These are the activations of a small neural network, seen along a few directions. Each row is one input.
Each table varies a few parts of the input and shows all the possible inputs, shuffled.
A made-up example of a description, with smaller parts first: ring(8) and (point or ring(11) or (values(3) and line(4))).
Shared parts are said once, and a part with two or three values counts as separate values.
In the rows, 128 means zero.

Table:
r1: [134 114 129 132 150 102 125 110 121 101 116 116]
r2: [ 86 137 170 105  62 151 203 151 142 142 146 216]
r3: [112 123 111 127 130 148  95 129 121 136 140 104]
r4: [124 129 101 129 132 152  99 136 133 128 130 115]
r5: [119 124 125 132 134 130  85 125 113 131 146 113]
r6: [135 132  98 136 132 135 110 132 135 133 122 111]
r7: [127 106 129 137 160 104 126 110 113 117 123 117]
r8: [137 117 127 139 151 110 124 118 119 134 139 110]
r9: [138 128 105 124 152 138 119 134 131 135 115 107]
r10: [131 126 121 138 133 113  97 121 114 136 138 110]
r11: [124 126 109 133 129 130 106 126 122 141 132 101]
r12: [136 121 126 126 154 118 108 122 109 138 130 109]
r13: [ 98 145 160 109  68 155 204 153 158 136 136 225]
r14: [142 125 129 135 149 117 134 115 132 110 104 111]
r15: [128 121 115 121 150 134 117 128 118 143 124  99]
r16: [138 136 123 131 121 145  95 131 128 123 125 112]
r17: [140 133 121 134 123 112  96 123 122 120 130 111]
r18: [145 124 127 134 142 108 123 118 127 117 131 110]
r19: [125 118 112 137 161 122 135 122 141 117 106 114]
r20: [154 132 126 137 140 123 132 121 136 126 119 105]
r21: [144 127 125 122 144 116 107 123 117 122 122 109]
r22: [137 125 108 138 151 130 135 130 143 132 123 108]
r23: [102 149 180 107  58 134 195 145 137 120 146 225]
r24: [128 130 125 128 124 129  85 128 120 114 138 115]
r25: [128 117 117 134 147 125 133 124 129 140 132 101]
r26: [150 139 119 136 121 127 106 125 130 128 117 108]
r27: [114 154 177 109  59 147 201 145 148 129 132 221]
r28: [116 107 121 133 155 119 134 117 125 123 116 107]
r29: [153 135 124 124 142 132 116 127 125 130 110 105]
r30: [ 93 141 181 111  67 135 197 147 130 136 153 225]
What do these inputs look like to the network?
> ring(5) and (point or line(5))
The inputs of r28 and r19 match in every part but the ring(5) part. If r11 is changed in the same way as r28 into r19, which row does it become?
> r6
Change only the line(5) part in r8. List by row number the other rows that result.
> r5, r7, r10, r12
Change only the line(5) part in r1. List by row number the other rows that result.
> r17, r18, r21, r24
List by row number the other rows that have the ring(5) part in common with r16.
> r14, r20, r26, r27, r29

Table:
r31: [ 98 129 191 111  82 130 224 134 155 114 138 215]
r32: [130 122 128 120 130 113 113 124 107 150 144 106]
r33: [162 143 114 130 128 133 109 128 135 116 126 105]
r34: [149 136 137 134 126 133  92 120 109 126 138 105]
r35: [119 123 110 136 129 148 106 138 125 144 154 112]
r36: [ 99 159 177 111  56 135 219 153 145 144 137 217]
r37: [143 151 107 130 115 134  84 130 141 110 123 116]
r38: [127 124 132 116 125 127  96 129 100 132 155 113]
r39: [131 144 130 133 113 134  67 122 117 120 135 116]
r40: [121 107 107 134 168 126 140 112 137 106  95  97]
r41: [116 101 135 130 154  88 120 104 103 106 130 111]
r42: [140 109 139 150 155  91 116 100 112 101 110 101]
r43: [153 122 137 139 166 105 117 115 111 126 112 109]
r44: [100 151 172 107  51 151 200 151 136 130 146 234]
r45: [104 128 106 137 115 147  80 145 132 138 149 123]
r46: [122 113 108 138 169 123 131 124 127 142 134 118]
r47: [122 122 104 140 134 134 123 133 131 162 144 105]
r48: [109 103 111 148 160 109 131 107 128 116 133 110]
r49: [134 126 101 125 141 153 133 134 141 154 107  93]
r50: [166 129 115 135 168 105 134 124 138 116 102 110]
r51: [130 129 105 121 135 166 116 139 134 136 118 100]
r52: [ 93 146 161 105  38 161 180 151 138 129 142 248]
r53: [153 117 115 145 157  91 133 110 138  91 100 102]
r54: [154 132 133 139 131 117 109 115 116 146 125  97]
r55: [115 136 102 124 121 166  91 146 140 131 114 110]
r56: [107 140 186 108  86 133 220 146 152 131 138 222]
r57: [129 112 132 120 164 102 121 119 102 130 132 118]
r58: [167 139 111 134 133 118 126 124 141 134 114  99]
r59: [134 118 105 124 177 140 140 127 138 133  96 105]
r60: [110 130 128 115 112 128  71 134 108 126 150 124]
What do these inputs look like to the network?
> line(5) and (point or ring(5))
The inputs of r59 and r49 match in every part but the line(5) part. If r50 is changed in the same way as r59 into r49, which row does it become?
> r58
Change only the line(5) part in r42. List by row number the other rows that result.
> r34, r39, r43, r54
A walk changes only the line(5) part. It starts at r60 and steps to r38. List the rest of the walk in order.
> r32, r57, r41

Table:
r61: [119 139 131 124  90 124 116 126 120 103 132 155]
r62: [142 139 111 124 143 150 113 126 146 111 100  91]
r63: [116 138 127 114 105 166 119 138 144 118 124 160]
r64: [144 137 123 145 133 105  99 108 124 111  99 101]
r65: [146 139 168 121 117 112 236 128 157 116  97 187]
r66: [160 143 126 126 121 107  97 130 116 135 124 126]
r67: [141 108 138 153 157 104 112 105 121 101 126 103]
r68: [114 129 112 144 116 148 146 136 136 160 141 126]
r69: [137 134  93 138 148 130 130 141 138 148 133 115]
r70: [131 113  91 141 155 123 132 123 156 127 113  84]
r71: [101 119 107 132 118 141 136 136 149 133 136 156]
r72: [ 83 110 137 115 133 126 132 139 119 126 128 156]
r73: [130 116 123 114 163 120 126 123 104 145 131 122]
r74: [123  95 118 127 171 119 130 111 107 116 109  94]
r75: [130 140 136 121 100 169 126 144 133 146 130 128]
r76: [102 120 146 117 129 132 142 125 110 158 139 124]
r77: [106 128 144 132 116 116 125 128 123  99 153 158]
r78: [154 148 118 118 133 154 109 150 134 135 120 120]
r79: [123 128 156 128 110 116 131 122 119 134 163 127]
r80: [134 136 142 122  83 122 119 130 116 138 139 125]
r81: [152 127 139 131 147 104 110 120 116 128 151 129]
What do these inputs look like to the network?
> point or (line(4) and ring(5))
Change only the ring(5) part in r79. List by row number the other rows that result.
> r68, r75, r76, r80

Table:
r82: [155 102 115 142 209 105 172 103 145 108  73  81]
r83: [107 108  97 141 150 135  84 125 116 145 145  91]
r84: [125 160 128 118  74 168 143 154 155 135 116 172]
r85: [159 148  81 132 134 160  75 141 148 127 114  85]
r86: [141 136  94 133 138 152  81 138 129 156 134  77]
r87: [114 147 139 110  78 167 151 150 137 151 137 163]
r88: [133 115 138 131 156 100 233 121 157 122  99 159]
r89: [ 82 124 140 115  96 150 152 143 132 135 153 169]
r90: [109 128 163 111 105 123 144 133 114 126 150 179]
r91: [150 118 140 138 143  76  79  97  95  97 128  89]
r92: [130 114 118 132 160 107  77 116  94 129 138  96]
r93: [133 137 183 132  93  93 145 115 114 104 149 176]
What do these inputs look like to the network?
> values(2) and (point or line(5))
The inputs of r90 and r92 match in every part but the values(2) part. If r87 is changed in the same way as r90 into r92, which row does it become?
> r86
